Each row below holds a small network's activations on one input, seen along a few directions.
Each table varies a few parts of the input and shows all the possible inputs, shuffled.
A made-up example of a description, with smaller parts first: one of 5 places around a ring, together with either a single point or one of 11 places around a ring or (one of 2 separate values, together with one of 6 places along a line).
Shared parts are said once, and a part with two or three values counts as separate values.

Other details of the inputs vary at random and push rows far along two fixed directions, the same in every table; ignore that.

Rows:
r1: [  3  28   7 -21  15   5   9 -16 -33  -3   0  43]
r2: [-17  38  16   3   5  19  -8  -4 -39 -14 -13  31]
r3: [-30  26  13  -7 -17   5   4  -2 -55   1  -1  19]
r4: [-24  14  19  -1  -5  32 -17 -11 -51  -9  -6  28]
r5: [ -9 -30 -41  18  27  -7  47  36  31 -46  20  18]
r6: [-23 -21 -44   9  22   4  41  31  47 -38  16  26]
r7: [-23 -56 -41   9  36  21  28  13  37 -38   1  11]
r8: [ 40  16  33   8 -49 -24 -40 -24  11  56 -22 -59]
r9: [-21   7  20 -12   7  18  10 -16 -48  11  10  28]
r10: [ 53  31  35   1 -22 -29 -43 -15   2  23  -6 -65]
r11: [-21  15   8 -15   5  22   2 -24 -58   0   9  19]
r12: [-25 -61 -26  11  37  18  33  19  41 -25   2  24]
r13: [ 24 -46 -20   9 -19 -33  -9  24 101   5  -4 -77]
r14: [ 23 -47 -30   0 -15 -28 -11  13  99  14  30 -68]
r15: [ -7 -34 -40   8  54  -3  28  17  48 -34  -6  39]
r16: [-20  17  12  -2 -13   9  -5  -1 -63  -4   9  23]
r17: [-20  21   9   7 -20   7  15  -8 -50  20  -8  29]
r18: [ 42  13  36  -5 -43 -19 -57 -15  -2  32  -6 -66]
r19: [ -2  33  11   1  22  13  -1   0 -37   1 -22  40]
r20: [ 58  36  23 -19 -26 -29 -26 -18  19  47  -1 -43]
Description of these inputs: one of 2 separate values, together with either one of 4 places along a line or one of 6 places along a line.
The inputs of r5 and r10 match in every part but the choice among 2 separate values. If r17 is changed in the same way as r5 into r10, which row does it become?
Answer: r8
Change only the choice among 2 separate values in r1. List by row number the other rows that result.
Answer: r15

Rows:
r21: [ 17 -14  17  -7 -32   4 -52 -20  25  14  -3 -69]
r22: [ -6 -52 -47   2  42   2  39  25  77 -28  11  10]
r23: [ 28   7  21   6 -46 -31 -22   0  24  47 -20 -69]
r24: [  3  61  24  -7  -3   8 -11 -17 -71   3 -12  33]
r25: [-46 -22 -25  23  41  28  52  29 -59 -59   4  68]
r26: [-33   8 -33  18  49  27  41  35 -33 -54 -19  97]
r27: [ -3 -37 -52   9  20 -20  41  35  74 -32  16  -1]
r28: [-30  18  33 -18 -22  25 -28 -24 -85  13   4  23]
r29: [ 20   7  22   8 -45 -13 -49  -1  27  17   3 -84]
r30: [ -9 -55 -50   1  39   0  39  22  78 -25  18   4]
r31: [ 25 -14  10  -3 -37 -17 -27 -24  25  51   8 -48]
r32: [ 33  22   8 -12 -29 -34 -16 -14  27  25  16 -52]
r33: [  1  50  45  -8  17  17 -19 -25 -63   7 -22  50]
r34: [-38   7 -32  14  44  26  46  32 -34 -55 -13  94]
r35: [-26  29  34  -2 -14  22 -13 -33 -81  27 -32  23]
r36: [-11 -58 -45  29 -10 -12  43  43  77 -10  20  -8]
r37: [ 39  13  23 -11   4 -13 -26 -16  28  24  -8 -24]
r38: [-11 -56 -53  -7  34  -1  43  21  77 -25  21   0]
r39: [ -3  61  24 -10  -8   5  -8 -18 -72   3  -6  31]
r40: [ 34  11  18 -11   3 -14 -24 -19  29  27   1 -30]
r41: [ 20  -2  21  -3 -52 -31 -36   2  25  30  18 -69]
r42: [ -5  16  40 -10   5  22 -12 -31 -93   0  -5  21]
What do these inputs look like to the network?
Answer: one of 2 separate values, together with either a single point or one of 4 places along a line or one of 6 places along a line
The inputs of r34 and r37 match in every part but the choice among 2 separate values. If r39 is changed in the same way as r34 into r37, which row does it become?
Answer: r22
Change only the choice among 2 separate values in r25. List by row number the other rows that result.
Answer: r42
